These are the activations of a small neural network, seen along a few directions. Each row is one input.
In each table, some parts of the input vary, and every possible input appears once, in random order.
Descriptions start from the smaller parts, as in this example, which fits no table here: one of 6 places along a line, together with either a single point or one of 9 places along a line or (one of 3 separate values, together with one of 5 places around a ring).
Shared parts are said once, and a part with two or three values counts as separate values.

Other details of the inputs vary at random and push rows far along two fixed directions, the same in every table; ignore that.
To show where, the next rows are all for the same input, with only those details redrawn:
[ 12   9  18 -39 -18 -21 -20  25   2 -39  -5 -49]
[ -4 -25 -11  51  -8  23 -27  -1  25  59  28  27]
[-54  33 -26 -70  10 -46  28  14  -5   3 -13 -35]
[ 40 -21  28  22 -28  14 -48  19  17 -14  16 -19]
[ -8  19   6 -54  -9 -32  -4  24  -2 -33 -10 -49]
[-58  17 -38 -29  13 -26  21   3   4  43   1  -3]
[ 35 -38  17  63 -26  34 -54   7  27  27  31  13]

A family of inputs:
R1: [-15  13 -19 -31  29   1   9  -1 -18 -44 -18  -2]
R2: [-51  -9 -26  10  16   9  34  13 -13  25 -35  19]
R3: [ 19  10  11  18  33 -21  19 -23  -3   7   5  47]
R4: [ -8  15 -35 -22  35 -34  46 -32  -8  58  20  27]
R5: [ 44  -6  22 -33 -34  -4 -32  28  14 -59 -10 -44]
R6: [ 22  -6  46  -7  -4 -13 -34  40   0 -75  -9 -33]
R7: [  0 -37 -23  52 -22  48  -4  -5   8  67  -6  27]
R8: [ 39  -9  -9  -7 -13  31 -28 -13   0 -19   6 -10]
R9: [-64  30 -36 -56  15 -40  31   8  -1  26  -8 -19]
R10: [ 84 -20  26  56 -15  19 -28 -36  18  29  32  40]
R11: [ 12  17  48 -22 -11 -23 -26  32   2 -82 -28 -33]
R12: [-27   6  -7 -26  15 -21  10  29   5 -34 -21  -2]
R13: [ 12 -27  17  64 -18  42  15 -21   6  13  50  26]
R14: [-31  10 -45  28  10  31  -2 -48   5  77  13  44]
R15: [ 59 -30  28  57  27   4 -12 -12   1   5  32  48]
R16: [-55  19 -29  -9  -8  -1  33 -13 -10  62 -32   2]
R17: [ -1 -16 -33  39  51  -4  38 -26   6  57  21  85]
R18: [-47  30 -22 -10  34  -2  13 -22 -16  -2 -17  20]
R19: [  5 -18   1  49  23  36 -28 -11  -7   2  15  27]
R20: [-46  35 -44 -59  25 -16  26 -20 -23  14  -5 -20]
R21: [ 17  22  28 -40 -32 -21 -25  16   8 -47 -19 -46]
R22: [  0  11  41 -11 -14  -4  -2  25 -22 -57 -53 -34]
R23: [-57  -5 -15  18  23   3  29  11 -20  34 -26  11]
R24: [ -4  31  30 -40 -25 -16  43 -10 -16 -70  -1 -37]
R25: [ 41 -28  33  28 -38  33 -33  16  -7  -5 -10 -31]
R26: [-38   8 -24 -16   0   1  70 -18  -6  -4  16  11]
R27: [ 88 -19  14   4  -7   1  -8 -15   9 -11  21  11]
Describe the family of inputs behind these rows. -> one of 3 separate values, together with either a single point or (one of 2 separate values, together with one of 4 places along a line)
Change only the choice among 3 separate values in R9. List by row number the other rows that result. -> R5, R21
Change only the place on the line of 4 in R8. List by row number the other rows that result. -> R5, R7, R27
Change only the place on the line of 4 in R21. List by row number the other rows that result. -> R10, R14, R16

A family of inputs:
R28: [-34 -16 -49  44   6  34   7 -28  14  91  35  44]
R29: [ 53 -16  46  34 -13  22 -58  19  11 -50   9 -12]
R30: [ 36 -13   9   3 -22  20 -21   0  -1  -1   1 -21]
R31: [-19   2 -19 -16  -8  -6  24  -1   1  30  10 -10]
R32: [  5  32  -7 -55  36 -55  66 -22 -16 -24   5   5]
R33: [-41 -12 -27  59  -2  27  23 -23  16  83  18  55]
R34: [ 51 -23  31  10 -26   0 -40  22  17 -27   9 -17]
R35: [ 15 -10  22  10  -2   0 -10  26   6 -24  -3  -8]
R36: [ 32   5  30 -25 -32 -10 -11  12  -1 -32   5 -47]
R37: [-47 -21 -22  66  13  18  18 -15   7  76  16  59]
R38: [ 27  -2  15  -6 -12  -6 -42   8  13 -23   9 -15]
R39: [  5   8  18 -30 -23  -7  17  14  -6 -45 -15 -34]
R40: [ 60 -17  32  21 -34  27 -45   0   3  -9   7 -23]
R41: [-43  26  -8 -44  17 -28  29   3 -26 -17 -36 -19]
R42: [  9 -26  20  35 -11  17  -6  11  -1 -11   3   8]
R43: [-35 -17 -41  54   5  41  18 -26   7  82   3  56]
R44: [ -9  20   7 -29  15 -20   0  16 -10 -22 -28 -20]
R45: [-40  36 -27 -63   5 -28  27  -8 -11   3  -2 -33]
R46: [-51  38 -22 -51   6 -20  36  -8 -12 -14 -17 -20]
R47: [ 28  -3  13  -6  -9  -8 -35   8   7  -6  -8 -12]
R48: [-41  27 -33 -64  18 -39  17   6  -2  -5 -10 -19]
R49: [-34 -17 -34  49  10   2   0 -13  27  98  27  57]
R50: [ 25  15  -4 -21  33 -18  30 -32 -10 -17  24  29]
R51: [ 46 -23  48  37 -22  28 -49  10  -1 -56   7 -12]
R52: [-28 -11 -28  37  -1  35   9 -19   9  41  14  35]
R53: [ 32 -18  20  27   0  20 -31  18   3 -16 -10   1]
R54: [-43  36 -19 -52   5 -22  39  -6 -18  -4 -34 -20]
R55: [-50  30 -25 -50  31 -28  27  14 -10 -18 -18 -15]
R56: [ 37  -2  17 -30 -12 -13 -31  19   1 -38 -17 -32]
R57: [-42  19 -14 -46  18 -23  33   7 -27 -20 -37 -19]
R58: [ 21  15 -15 -14  37 -22  40 -35 -15   7   7  34]
R59: [ 40 -27  40  58 -13  22 -40  19  18  -6  14  12]
R60: [ 33 -36  26  56 -14  43 -40   5   3 -25  14  12]
Describe the family of inputs behind these rows. -> one of 3 separate values, together with either a single point or (one of 2 separate values, together with one of 5 places around a ring)
The inputs of R36 and R45 match in every part but the choice among 3 separate values. If R37 is changed in the same way as R36 into R45, which row does it become? -> R51
List by row number the other rows that have the choice among 3 separate values in common with R47. -> R30, R40, R41, R43, R44, R53, R54, R56, R57, R58
Change only the choice among 2 separate values in R39. List by row number the other rows that result. -> R33

A family of inputs:
R61: [ 34 -18  17  27 -33  30  -7 -10   4   1  11  -1]
R62: [-55  30 -16 -51  18 -44  63   4 -11  -9 -12  -9]
R63: [-43  35 -38 -58  38 -50  29  -4 -10  23 -22   0]
R64: [ -5 -15  -7  39  17  23 -13  -6   5   8  13  35]
R65: [ 88 -14  53   1 -36  34 -60  11  -7 -96  -7 -47]
R66: [-25  36 -15 -81  19 -62  39  11 -13 -10 -20 -32]
R67: [ 46 -27  68   9 -67  28 -91  64  13 -76 -24 -80]
R68: [ 28 -19   5  34 -14   9 -13  -6  23  32  31  21]
R69: [ -9  -7 -21  36  12  26   0 -20  -3  48  -7  36]
R70: [  1 -15   3  44  19  12 -10  -3   2  16  -2  40]
R71: [ 11  30  14 -73  -6 -41   3  12  -5 -57  -1 -54]
R72: [-23  32  -9 -70   3 -33  46   3 -27 -24 -34 -40]
R73: [-26 -11 -10  43  11  16  12 -12   9  31  25  39]
R74: [  1 -11  -8  32 -15  34  -1 -22   3  26  19  14]
R75: [-16 -18  -6  46  16   7  18  -4   4  40   8  43]
R76: [ -7  -9 -32  23  19  12 -17 -17  14  48  22  35]
Describe the family of inputs behind these rows. -> either a single point or (one of 3 separate values, together with one of 5 places around a ring)
Change only the choice among 3 separate values in R65. List by row number the other rows that result. -> R64, R76
Change only the choice among 3 separate values in R71. List by row number the other rows that result. -> R73, R74
